Each row below holds a small network's activations on one input, seen along a few directions.
In each table, some parts of the input vary, and every possible input appears once, in random order.
A made-up example of a description, with smaller parts first: ring(5) and (point or line(9) or (values(3) and line(6))).
Shared parts are said once, and a part with two or three values counts as separate values.
(in the rows, 128 means zero)

Other details of the inputs shift rows strongly along two fixed directions, in all tables alike. That doesn't count.

Table:
x1: 159 174 102 147 103 134 114 104 142 180 114 126 174 181 96
x2: 121 105 159 134 157 109 138 135 152 88 155 113 129 75 169
x3: 156 148 149 146 144 98 110 115 169 97 130 122 215 108 132
x4: 128 105 163 130 163 93 143 140 140 85 162 128 135 85 158
x5: 112 121 110 145 116 144 122 121 102 147 119 140 95 144 130
x6: 124 115 102 118 119 137 110 161 118 118 111 135 91 130 135
x7: 106 128 110 138 110 155 114 118 89 169 104 136 89 165 111
x8: 156 161 129 142 120 115 107 103 161 132 103 132 224 135 110
x9: 89 107 146 105 143 150 151 132 98 123 128 120 76 115 128
x10: 108 91 162 118 167 101 158 156 138 78 198 116 100 78 149
x11: 146 142 96 101 112 137 135 146 103 159 85 150 93 167 110
x12: 121 122 103 94 116 157 144 155 97 152 91 133 55 146 125
x13: 94 104 149 110 144 141 147 136 100 135 131 118 70 118 137
x14: 133 137 109 129 98 153 142 105 100 175 104 137 89 160 135
x15: 120 85 173 115 161 92 155 147 124 75 178 129 98 76 170
x16: 84 97 145 124 145 137 125 139 106 97 144 125 90 103 130
x17: 118 128 142 120 143 119 139 134 139 106 161 116 140 115 115
x18: 179 158 113 156 108 106 117 105 173 134 146 124 193 143 134
x19: 166 148 110 176 102 113 89 101 162 125 122 129 189 130 151
x20: 142 140 146 142 135 119 106 112 182 101 121 109 214 94 136
x21: 122 137 124 118 122 142 140 119 85 176 104 143 98 171 107
x22: 131 151 107 153 102 148 90 102 139 146 95 134 182 148 103
x23: 114 127 140 115 136 125 137 133 141 113 154 120 151 114 105
x24: 141 142 84 97 108 145 139 151 110 163 112 138 82 168 97
Description of these inputs: line(4) and (point or line(5)).
Question: The inputs of x6 and x11 match in every part but the line(4) part. If x5 is changed in the same way as x6 into x11, which row does it become?
Answer: x4
Question: Start at x18 and move only the line(4) part, one step at a time. The first step leads to x15. Which rows follow, in order?
Answer: x14, x19
Question: Which other rows agree with x10 in the line(4) part? List them by row number.
Answer: x1, x17, x18, x23, x24

Table:
x25: 112 150 118 123 102 158 137 93 77 193 107 141 108 195 82
x26: 148 144 113 120 109 135 150 115 120 167 117 137 116 158 125
x27: 148 138 138 122 145 110 139 134 154 108 136 120 153 108 139
x28: 154 149 105 135 110 131 113 120 133 140 93 144 153 148 123
x29: 147 154 84 120 86 153 119 117 104 179 70 155 124 183 101
x30: 98 107 170 146 158 122 117 119 143 91 143 112 159 80 148
x31: 160 139 132 151 137 100 106 124 169 91 126 129 190 100 154
x32: 150 164 79 143 82 158 90 113 133 178 70 133 152 177 107
x33: 157 149 107 147 106 127 117 110 131 147 100 144 151 149 133
x34: 112 114 128 96 138 136 155 154 115 118 146 124 82 122 117
x35: 165 152 123 175 130 108 76 118 196 96 121 108 217 101 157
x36: 106 107 170 142 145 120 112 113 140 89 148 107 152 85 150
x37: 158 144 108 147 103 125 119 107 132 150 108 145 148 149 139
x38: 124 112 150 116 160 106 140 151 125 102 149 125 109 106 140
x39: 91 78 152 112 145 132 149 147 94 114 144 126 43 98 164
x40: 158 138 136 162 131 108 96 119 172 107 117 115 183 102 165
x41: 146 152 79 146 80 153 121 102 105 185 98 151 116 187 114
x42: 167 145 136 138 143 95 108 136 171 106 129 121 192 115 135
x43: 94 90 146 94 150 129 172 159 102 106 172 122 47 103 135
x44: 112 133 85 132 85 176 130 111 73 202 90 142 53 190 116
x45: 86 79 150 91 149 135 141 166 98 102 130 124 50 92 147
x46: 106 106 134 112 138 141 130 146 106 122 111 128 77 117 140
x47: 152 139 124 167 123 116 91 121 173 109 126 112 178 108 156
x48: 125 129 171 148 162 97 120 120 164 93 161 115 202 94 131
x49: 88 98 166 129 156 123 141 126 117 91 155 130 130 89 135
x50: 140 161 75 142 89 158 117 108 104 177 86 150 120 187 102
x51: 111 142 91 122 100 177 133 115 67 197 65 147 56 188 111
x52: 90 94 143 90 156 131 170 162 102 101 167 122 49 102 130
x53: 92 131 130 121 126 151 142 112 90 170 128 135 105 162 82
x54: 128 135 110 88 113 148 155 139 100 164 103 138 89 158 103
x55: 111 113 126 106 140 131 140 156 105 126 143 129 79 135 113
x56: 89 100 123 109 131 155 132 151 92 127 122 127 50 125 129
x57: 132 109 139 142 140 104 120 141 152 79 160 124 140 87 157
x58: 134 148 93 102 100 153 136 131 84 195 83 149 90 194 88
x59: 170 137 143 133 145 84 107 147 214 65 161 102 225 73 146
x60: 128 101 157 120 153 99 144 146 129 104 165 125 106 100 154
x61: 97 87 138 106 147 126 140 162 110 84 155 131 73 95 137
x62: 196 179 115 147 119 106 104 113 197 126 105 120 238 132 127
x63: 97 108 161 146 149 127 112 118 146 98 145 109 156 83 136
x64: 135 129 173 135 148 99 128 111 173 81 168 104 200 86 138
x65: 169 144 141 150 140 90 112 127 171 109 140 121 189 113 147
x66: 99 92 140 96 140 131 172 151 101 120 171 126 47 113 137
x67: 158 150 108 148 109 120 117 116 140 157 131 131 150 160 123
x68: 72 89 158 117 149 135 146 130 101 102 159 130 96 96 119
x69: 111 98 155 97 154 118 170 152 114 104 160 123 74 97 146
x70: 181 184 88 165 94 125 98 101 155 175 102 133 193 184 108
x71: 141 155 74 126 81 158 113 119 108 177 82 150 124 185 94
x72: 76 108 156 100 149 146 175 127 89 135 147 128 83 125 107
x73: 102 91 145 93 153 116 143 173 115 96 164 122 78 102 125
x74: 134 174 106 139 99 155 129 83 131 188 101 131 177 180 76
x75: 186 180 105 169 118 105 87 111 186 134 118 122 229 148 122
x76: 112 108 165 136 142 112 123 114 136 82 158 121 157 89 142
Question: The inputs of x37 and x60 match in every part but one. If x29 is changed in the same way as x37 into x60, which row does it become?
Answer: x58
Question: What is each input in this table made of?
Answer: line(4) and (values(3) or (values(2) and line(5)))
Question: Change only the line(5) part in x51. List by row number the other rows that result.
Answer: x39, x40, x45, x46
Question: Change only the values(3) part in x49. List by row number the other rows that result.
Answer: x68, x76
Question: Which other rows agree with x54 in the line(4) part? List them by row number.
Answer: x26, x27, x34, x43, x52, x59, x62, x64, x66, x69, x72, x74
